Each row has a name. Each question is about the rows just above it.

[-4.18 -5.36 -2.47 -4.46  6.05  2.75] = Z_509
[ 4.01  8.76 -1.09  1.63  5.59 -0.29] = Z_725
[-2.51 -3.03  1.38  0.07  2.40 -6.95] = Z_245
[-5.12  3.98 -4.46 -2.42 -2.82  3.75] = Z_625
[-1.74 -5.07  7.84  1.64  5.59  2.36] = Z_812
[ 0.17 -2.96 -2.42  0.14 -0.69 -2.70] = Z_134
[ 0.29 -5.36 -2.46 -4.46  6.04  2.75] = Z_705
The rest of the row after [ 0.29 -5.36]: -> [-2.46 -4.46  6.04  2.75]
The rest of the row after [-5.36 -2.47]: -> [-4.46  6.05  2.75]
The rest of the row after [7.84 1.64 5.59]: -> [2.36]
The rest of the row after [ 0.14 -0.69]: -> [-2.70]
The rest of the row after [1.63 5.59]: -> [-0.29]

[ 5.27 -4.35  5.72 -3.89 -4.97  3.56  3.16 -3.98 -4.51 -1.80  5.56 -4.45
 -4.35 -5.01 -0.23  6.22  3.34  2.69 -5.56 -4.29 -3.09]  Z_646
[-3.11 -4.64 -1.43 -5.25  6.16 -1.61  2.17 -1.38 -4.21 -0.92 -3.13 -4.60
  0.48  6.21 -5.04 -5.47 -2.62 -3.62  3.78  0.28  4.98]  Z_697
[-4.27  4.33 -1.34 -2.18 -0.38 -5.56 -2.45  3.92 -0.48 -1.67 -0.86  3.16
 -0.01 -2.81 -3.92  3.22  2.04 -3.20 -2.45  3.37 -4.14]  Z_118
[ 2.11 -0.03  0.61 -3.95 -0.28  3.15  1.44 -0.52  3.77 -1.14  3.50 -1.28
  1.40  4.04 -3.11  5.42 -0.21 -5.93 -4.86  3.16 -3.09]  Z_167
[ 2.11 -0.03  0.61 -3.95 -0.28  3.15  1.44 -0.52  3.77 -1.14  3.50 -1.28
  1.40  4.04 -3.11  5.42 -0.21 -5.93 -4.86 -6.09 -3.88]  Z_225
[ 1.55  5.42  3.77  0.74 -3.39  2.34  6.14  4.87  0.60 -5.79 -5.90  1.28
  5.69 -5.16  3.94 -0.60 -4.58  0.42  1.43  2.08  2.37]  Z_920
[ 3.79  3.06  4.13 -4.91  2.77 -1.59 -3.58  2.70  3.34 -0.78 -6.02 -5.65
  3.95  3.60  0.86 -3.80  1.83 -1.68  4.90  1.18 -5.54]  Z_205
[-4.26  2.48 -1.49 -2.57  5.37  3.50 -0.13  5.83 -5.59 -4.00 -4.96 -2.02
  1.64  0.86  5.83 -2.33  3.97 -5.03 -2.50  4.86 -3.25]  Z_911
[-0.83 -4.11 -4.12  4.65 -1.40 -0.77  5.23  4.29 -5.47  3.90 -5.87  0.80
 -4.53 -0.62  5.65  4.02  0.73 -3.16  4.62 -4.83  3.00]  Z_819
[-1.43 -4.76 -0.27  4.59  2.74  2.93 -1.00  0.82  3.17  5.00 -5.50 -5.47
  3.65 -3.42  3.18  3.14 -2.45  4.85  1.90  1.01  6.05]  Z_568
[ 3.79  3.06  4.13 -4.91  2.77 -1.59 -3.58  2.70  3.34 -0.78 -6.02 -5.65
  3.95  3.60  0.86 -3.80  1.83 -1.68 -4.60  2.19 -1.56]  Z_599
Go on from [-5.87  0.80 -4.53 -0.62  5.65] to the end of its row. -> [ 4.02  0.73 -3.16  4.62 -4.83  3.00]
After [-3.39  2.34  6.14  4.87  0.60], its row goes on with -> [-5.79 -5.90  1.28  5.69 -5.16  3.94 -0.60 -4.58  0.42  1.43  2.08  2.37]
The rest of the row after [-3.42  3.18  3.14 -2.45  4.85]: -> [1.90 1.01 6.05]

[ 1.87  4.44 -1.68 -0.49 -1.38 -1.66 -4.52]  Z_146
[ 3.97 -2.09 -0.23  1.70  0.03  5.46  0.67]  Z_571
[-3.41  4.03  0.10 -0.87 -1.78 -6.45 -3.86]  Z_952
[ 1.12  3.87 -1.67 -0.49  2.90 -6.48 -4.37]  Z_304
[ 3.97 -2.09 -0.23  1.70  0.65 -5.72 -1.22]  Z_316
[ 2.55  3.35 -2.31  0.40  1.56 -0.30  1.41]  Z_852
[ 2.75 -0.66  0.33 -0.39  2.06  2.55 -1.89]  Z_202
[-3.40  3.56 -0.36 -1.45 -1.29 -6.48 -4.36]  Z_606
[-0.75 -2.13 -1.12 -0.76  0.78  1.65 -0.03]  Z_724
After [-2.13 -1.12], its row goes on with -> [-0.76  0.78  1.65 -0.03]
Go on from [-2.09 -0.23  1.70  0.65] to the end of its row. -> [-5.72 -1.22]
The rest of the row after [-1.68 -0.49]: -> [-1.38 -1.66 -4.52]

[-6.84 -0.98 -0.89  0.35 -0.37 -2.62  1.76  0.72 -0.10  1.74  2.08  0.22
 -0.18 -0.62 -0.25  0.89 -0.11  0.82  0.18 -3.05  2.20  0.16  0.09 -0.24
 -0.05  0.40 -0.37  1.08  4.29 -0.51 -1.37  0.60] = Z_119
[ 5.06 -0.24  0.31 -3.67 -2.21  2.19 -3.48 -2.95  0.28 -0.16  1.73 -0.33
 -1.48 -1.35 -1.13 -0.43 -3.52  1.44  0.26  0.41 -0.91  1.23  0.15  0.51
  2.48 -0.02 -0.51  0.51 -2.19 -1.74 -0.32  0.48] = Z_860
[-2.64  1.65  0.32 -0.37  1.76 -0.30 -0.06  0.86  0.52 -1.13 -2.47 -0.23
 -0.25  1.81 -1.31 -0.36 -1.93  0.21  0.53 -2.13  1.37  1.02 -0.18  1.19
 -0.83  0.02  0.80 -0.34 -0.34  0.30  1.67  0.50] = Z_472
[-1.15 -1.43  0.06 -1.44 -0.51  5.30 -1.62 -1.46  0.58  0.41  1.58  0.22
 -2.16  2.05  1.04  4.02  4.13 -2.96 -0.80  0.08  0.43 -2.88 -0.04 -1.97
 -1.67  0.02 -1.05 -1.34 -0.79  0.91 -0.83 -0.42] = Z_48
[-0.03 -0.31 -0.25 -0.88  1.11  5.36  0.58  0.97 -0.42  1.14  1.81 -0.37
  1.31 -1.56  0.34 -0.97  0.03 -0.54  1.42  1.62  2.51 -0.19 -0.13  0.52
  2.48 -0.02 -0.83  0.36  5.37 -0.53  0.89 -0.26] = Z_25
[ 0.05 -1.57 -0.48  0.75  0.72  3.98  0.59 -1.03 -0.09 -2.00 -2.30  0.33
 -1.18  2.05  1.05 -0.56 -2.71 -2.28 -1.57  0.03  0.04 -0.21  0.08  2.00
 -1.22 -0.67 -0.72 -1.12 -3.41  0.37  4.13  0.06] = Z_944
[ 0.54 -0.31 -0.15  1.75  0.50  5.42  1.77  0.72  0.09 -1.53  2.89  1.96
 -2.15  1.52 -1.19  1.34  1.15  5.86 -0.17 -1.77 -1.83  1.24  0.15  0.80
 -1.81  0.73 -1.33 -1.77 -3.93  0.08  1.18  0.91] = Z_627
[-2.91  0.11  0.35 -2.25 -0.82  4.02 -2.45  0.16  1.34  4.42  0.34  1.29
 -0.86  2.08  1.28 -2.19 -3.04 -2.32 -1.07 -1.91 -1.64  1.94 -0.12 -2.44
  3.73  0.01  0.80 -0.34 -0.34  0.70  2.51 -0.16] = Z_869
[ 0.25 -2.63  0.34  1.21 -0.50 -7.68  3.00 -1.04 -0.02  0.15 -3.50 -0.06
  0.18  0.37  0.63  0.62  0.99  0.54 -1.63 -3.18 -1.45 -0.18  0.05  0.35
 -0.40  0.90  0.26  1.02  0.04  0.53 -0.30  0.20] = Z_531
Go on from [1.23 0.15 0.51 2.48] to the end of its row. -> [-0.02 -0.51  0.51 -2.19 -1.74 -0.32  0.48]
After [ 0.02  0.80 -0.34 -0.34], its row goes on with -> [0.30 1.67 0.50]
After [ 0.52  2.48 -0.02], its row goes on with -> [-0.83  0.36  5.37 -0.53  0.89 -0.26]
The rest of the row after [ 1.74  2.08  0.22 -0.18]: -> [-0.62 -0.25  0.89 -0.11  0.82  0.18 -3.05  2.20  0.16  0.09 -0.24 -0.05
  0.40 -0.37  1.08  4.29 -0.51 -1.37  0.60]
The rest of the row after [2.05 1.04]: -> [ 4.02  4.13 -2.96 -0.80  0.08  0.43 -2.88 -0.04 -1.97 -1.67  0.02 -1.05
 -1.34 -0.79  0.91 -0.83 -0.42]
Go on from [1.77 0.72] to the end of its row. -> [ 0.09 -1.53  2.89  1.96 -2.15  1.52 -1.19  1.34  1.15  5.86 -0.17 -1.77
 -1.83  1.24  0.15  0.80 -1.81  0.73 -1.33 -1.77 -3.93  0.08  1.18  0.91]

[ 0.49  0.65 -0.31 -0.96 -1.94 -0.15  1.15 -0.15  4.24  2.91 -3.83 -1.40
  2.15  0.27 -1.69 -1.51  1.70 -0.80 -1.89  0.44  5.10 -5.40  2.26  0.66
  0.73  3.48  1.39  0.44 -0.16 -0.30  0.34  2.03 -0.61  1.43  0.36] = Z_731
[ 0.53 -0.96  2.02  2.51  1.40  1.47  1.17  2.17 -5.68  0.37 -2.24 -0.61
  0.62  4.85  1.48  3.31 -2.54 -2.87 -1.22 -1.74 -4.64  6.07  0.46  0.59
  2.57  1.09  1.89  2.82 -1.34 -0.30 -0.56 -1.50 -0.61  1.43  1.09] = Z_335
[ 0.57  1.48  1.50  2.05 -0.37  1.45  1.31  1.41 -4.96 -0.83 -2.10 -0.80
  0.89  6.16  1.48  3.73  0.06 -3.17 -1.22 -0.29 -0.92  4.21  0.81  0.67
  2.99  3.48  0.57  3.82 -1.91 -0.23 -1.63  2.03 -0.62  1.43 -0.47] = Z_970
[ 0.28  2.67 -1.73  2.51  1.40  1.47  1.18 -0.14  0.80  0.42 -2.59 -1.88
  0.89  3.15 -2.31 -0.47  3.25 -2.87  0.40 -0.29  3.99 -1.81  2.43  0.66
  2.57  5.31 -0.20  2.82 -1.34  0.44 -0.56  3.11 -0.61  1.07  0.36] = Z_6
[ 0.61  0.65  1.73  1.54 -0.37  1.45  1.25  1.50 -2.42  2.28 -3.83 -1.39
  3.19  4.85  1.48  3.30  0.06 -2.87 -1.90  0.44  1.26  0.81  1.84  1.63
  2.90  4.33  2.94  2.98 -1.46 -0.67 -0.56 -0.62 -0.95  2.69  0.36] = Z_684
Go on from [-3.83 -1.39] to the end of its row. -> [ 3.19  4.85  1.48  3.30  0.06 -2.87 -1.90  0.44  1.26  0.81  1.84  1.63
  2.90  4.33  2.94  2.98 -1.46 -0.67 -0.56 -0.62 -0.95  2.69  0.36]
After [2.51 1.40 1.47 1.17], its row goes on with -> [ 2.17 -5.68  0.37 -2.24 -0.61  0.62  4.85  1.48  3.31 -2.54 -2.87 -1.22
 -1.74 -4.64  6.07  0.46  0.59  2.57  1.09  1.89  2.82 -1.34 -0.30 -0.56
 -1.50 -0.61  1.43  1.09]
The rest of the row after [-1.90  0.44]: -> [ 1.26  0.81  1.84  1.63  2.90  4.33  2.94  2.98 -1.46 -0.67 -0.56 -0.62
 -0.95  2.69  0.36]
The rest of the row after [ 2.03 -0.61]: -> [1.43 0.36]
Go on from [4.85 1.48 3.30] to the end of its row. -> [ 0.06 -2.87 -1.90  0.44  1.26  0.81  1.84  1.63  2.90  4.33  2.94  2.98
 -1.46 -0.67 -0.56 -0.62 -0.95  2.69  0.36]

[ 1.61  3.47 -3.34  1.25  0.38  1.09 -0.22  1.77  2.86 -1.88  0.18  1.69] : Z_231
[ 0.73  4.06 -3.46  1.43 -1.00  2.15 -0.23  1.77  1.76 -0.92  2.20  1.34] : Z_844
[ 1.13  2.65 -3.36  1.53 -1.00  2.14  0.04 -6.23  2.13  1.55 -1.46  0.99] : Z_953
[ 3.71  5.35  0.77  8.18 -1.50  0.65 -1.63 -5.43  5.05 -0.76 -4.78  4.73] : Z_632
[ 1.58 -3.31 -7.80  1.34 -2.14  0.17 -2.37  4.28 -0.32  1.01  3.50 -0.52] : Z_534
[-7.23  3.47 -3.34  1.26  2.43  2.27  6.48  8.12 -0.93  2.93 -3.40  1.97] : Z_311
[ 1.13  2.65 -3.36  1.53 -1.00  2.14  0.04 -6.23  2.13 -1.34 -0.22  0.31] : Z_721
[ 1.61  3.47 -3.34  1.52 -1.00  1.37 -0.22  1.77  2.86 -1.88  0.18  1.69] : Z_928
After [ 1.34 -2.14  0.17 -2.37], its row goes on with -> [ 4.28 -0.32  1.01  3.50 -0.52]
Go on from [ 1.37 -0.22  1.77] to the end of its row. -> [ 2.86 -1.88  0.18  1.69]
After [ 0.73  4.06 -3.46], its row goes on with -> [ 1.43 -1.00  2.15 -0.23  1.77  1.76 -0.92  2.20  1.34]
The rest of the row after [ 3.47 -3.34  1.25]: -> [ 0.38  1.09 -0.22  1.77  2.86 -1.88  0.18  1.69]

